Each row below is a small network's average activation on inputs in which a field has the value named, seen along a few directions.
Related values have similar rows: they may be neighbours, one step apart, or belong to one group.
In the rows, zero is written as 128.

Other fields shift rows strongly along two fixed directions, in all tables alike. That doesn't count.
These rows show it; all are for the same value of a field, averaged over different records:
[142 175 104  78 136 160  93 146 154  85 168 150 132]
[129 140 116 114 107 120 113 120 115 137 134 126 143]
[111  95 162 123 124 127 155 135 147 117 101 129 114]
[127 121 132 118 129 134 129 128 135 125 120 146 133]
[125 128 126  99 116 120 123 128 119 127 143 134 137]
[136 134 115 111 117 114 125 118 121 147 138 137 147]
[131 127 117 113 121 124 104 121 113 135 133 126 162]
[144 130  89 123 102  71  81  91  52 197 139 127 172]

Values of D:
d3: [151 127  97 134  86 106 121 121 105 156 124 131 143]
d8: [118  27 201 181 135 131 232 124 162 115  61 128  73]
d2: [134 139 138 168 157 158 142 133 152 102 128 106 111]
d6: [109  88 149 133 105 115 142 122 130 132  90 140 124]
d4: [137 196 141 123 192 176 107 171 173  79 170 105  97]
d1: [ 95 102 143 154 117  95 114 113 108 149 112 114 126]
d7: [100 140 107 154 133 127 126 109  86 171 141 108 137]
d5: [159 179 113 123 170 169 140 169 177  73 146 141  96]
The values of D form a ring.
Q: Which values are neighbours of d3? Give them in the order they are listed.
A: d8, d6
Q: Which values are neighbours of d7? Give them in the order they are listed.
A: d4, d1

Values of F:
f8: [158 212 113  79 140 152  68 179 154  88 165 138 124]
f9: [125  75 181 171 111 107 196 131 156 128  61 145  98]
f1: [ 89  91 147 143 114 122 144 118 141 162 123 113 126]
f16: [160 126 119 144 117 119 148 128 144 118 130 129 130]
f13: [125 109 117 183 131 117 136 100 103 155 123  97 135]
f10: [120 165  84 138 139 134  85 115  87 148 170 100 148]
f14: [ 93 131 135 130 118 101 112 130 114 163 122 124 136]
f5: [100 122 190 146 176 196 180 178 207  56  85 145  68]
f11: [131 151 139  81 127 146 106 149 129 107 125 156 137]
f15: [134 111 113  93 130 135 129 108 143 114 159 134 142]
f18: [103 113 136  95 126 137  93 130 126 130 117 139 142]
f2: [134  70 158 132 102 106 175 125 117 124  65 145 124]
f12: [176 161  89  81 113 122 106 116 118 102 174 139 151]
f7: [169 174  82 132 147 126 112 102  87 139 155 105 136]
f6: [134  97  90 173  72  52 115  70  49 224 136 104 168]
f17: [116 192 121 106 179 175  93 161 163  90 169 123  99]
f4: [148 137 135 168 144 120 153 139 109 136 104 127 115]
f3: [ 91  66 154 110 117 137 152 125 157 121 121 140 126]
A value of F combines one of 6 hidden first parts with one of 3 second parts; all combinations occur once.
Q: Changing only the second part turns f12 into f16. f2 has the same second part as f12; what does that change turn f2 into?
A: f9
Q: Changing only the second part turns f11 into f8. f18 has the same second part as f11; what does that change turn f18 into?
A: f14
Q: Changing only the second part turns f1 into f3. f6 has the same second part as f1; what does that change turn f6 into?
A: f15

Values of H:
h5: [ 57  26 202 184 132 130 203 128 153 151  58 126  97]
h11: [148 119 154 121 163 182 176 157 205  45 134 136  92]
h3: [127  90 148 130 102 106 148 110 123 142 105 143 138]
h12: [168 154  88 120  94  84  98  97  77 166 140 123 162]
h10: [100 106 147 169 133 129 148 129 123 147 109 113 117]
h9: [ 86  72 149 184 117  92 151 105  83 195  83 114 133]
h4: [122 173 106  84 138 150  72 144 132 103 169 135 140]
h15: [131 198 100  72 152 169  64 155 150  93 189 129 129]
h7: [140 162 142 121 177 186 139 177 198  61 140 131  90]
h8: [ 96  84 167 108 137 153 164 155 196  88 107 145 102]
h17: [145 205  95 109 156 158  90 149 135 102 171 117 123]
h14: [169 159 111 112 128 139 121 129 140  98 150 134 135]
h16: [102 101 144 118 120 130 131 124 137 135 111 135 129]
h13: [172 179  66 145  94  65  80  90  29 192 153 107 162]
h2: [116  97 146 107 123 134 146 134 161 101 126 145 126]
h1: [169 183  77 134 124 101  85 104  64 160 159 107 150]
h6: [127  68 134 159  83  68 160  90  71 196  72 138 152]
The values of H form a ring.
Q: Going along H from h9 by way of its neighbour h5, in what order are h17, h2, h1, h6 met?
A: h2, h6, h1, h17
Q: How many steps from neighbour to neighbour lead from h16 to h3, at the fewest?
A: 3
Q: Which values are neighbours of h14? Give them in the order they are listed.
A: h11, h12
